H: -29 -28 -20 -35 -10 10 -14 -9 3 -26 22 -28 15 9 16 -19 32 -2 9 -35 -33
 -24 -10 20 -23 30 -48 6 39 13 -24 -30 49 -7 25 67 0 -58 32 19 -25 33 36
 -16 4 22 29 31 -32 27 -66 22 56 -91 -43 -8 -43 14 38 7 11 21
X: 13 -5 9 -15 -59 25 -3 -44 -35 -11 -15 24 -3 -53 -20 -10 80 12 -30 -14
 -11 -20 11 7 18 24 -24 2 -38 -32 -16 -6 25 17 29 61 -30 -52 51 36 59 -4
 -34 17 25 21 37 -2 -56 45 -46 10 1 -16 34 24 -26 17 14 -43 -18 -10
G: -13 -30 -19 -18 -18 6 -4 -10 7 -40 33 -26 22 -11 25 -24 44 2 15 -22 -25
 -23 -2 14 -19 41 -48 11 46 9 -28 -17 54 8 21 53 -17 -61 19 21 -6 37 28
 3 7 9 48 33 -32 32 -66 35 57 -90 -24 14 -45 -2 26 21 22 21
J: -6 -26 2 -17 -32 11 4 -25 3 -41 33 -12 16 -27 22 -14 56 1 17 -21 -24 -19
 23 -10 -22 20 -47 10 19 -2 -31 -5 44 11 -4 51 -24 -57 14 15 19 29 22 27
 14 6 49 30 -28 43 -61 18 45 -82 -21 34 -47 -17 21 3 10 5
has: 53 -17 -61
yes
has: -26 22
yes
has: -16 3
no
has: -59 25
yes

F: -23 15 -7 -17 -4 18
V: 79 -4 -29 -21 -54 -18
T: -25 43 19 -17 9 -1
K: -7 14 -11 -11 -3 4
P: 45 -13 -21 34 1 33
D: 16 22 13 2 7 -27
E: 80 -11 -8 22 -30 40
W: 5 -8 -2 -10 -24 36
Y: 5 -6 -15 21 17 1
Q: 29 -20 17 -8 -20 -28
S: 20 29 15 -2 2 -29
M: 12 41 17 -20 -16 24
has: -8 -20 -27
no
has: -21 34 1
yes
has: -8 5
no
has: 34 1
yes
has: -11 80
no

C: 1 -11 5 1 -15 -8 -2 -22 -10 7 1 -11 1 6 -1 -11 -3 12 -5 13 -5 -1 -1 9 -1
 11 16 17 -3 -2 -5 11 -13 -11 1 -12 13 -60
U: 11 -10 -22 -9 11 -12 -2 -4 -5 0 -4 8 -21 -2 -6 8 -2 7 -10 3 15 5 -6 2 -2
 11 16 -13 8 5 -3 -3 -19 -4 2 1 8 -31
N: -11 11 10 2 -11 -11 -9 4 -16 5 -5 11 -11 -1 -7 3 14 -13 6 -5 5 -7 5 10 9
 8 16 -2 23 -38 -2 -2 5 -14 6 3 10 -90
Z: 7 -13 7 -7 -2 -9 -3 12 -8 -11 -15 -6 7 17 -5 -8 -2 15 2 3 -1 12 -13 11 0
 -4 16 -12 13 8 -7 9 -4 -3 12 5 -11 -48
B: -11 8 -3 13 -3 -9 -13 -5 -9 4 -6 18 -5 -1 -1 -10 7 -10 -2 1 7 6 3 9 -13
 15 16 -2 14 -15 -19 -3 -4 -15 14 2 3 -54
has: 7 6 3 9
yes
has: 8 -21 -1
no

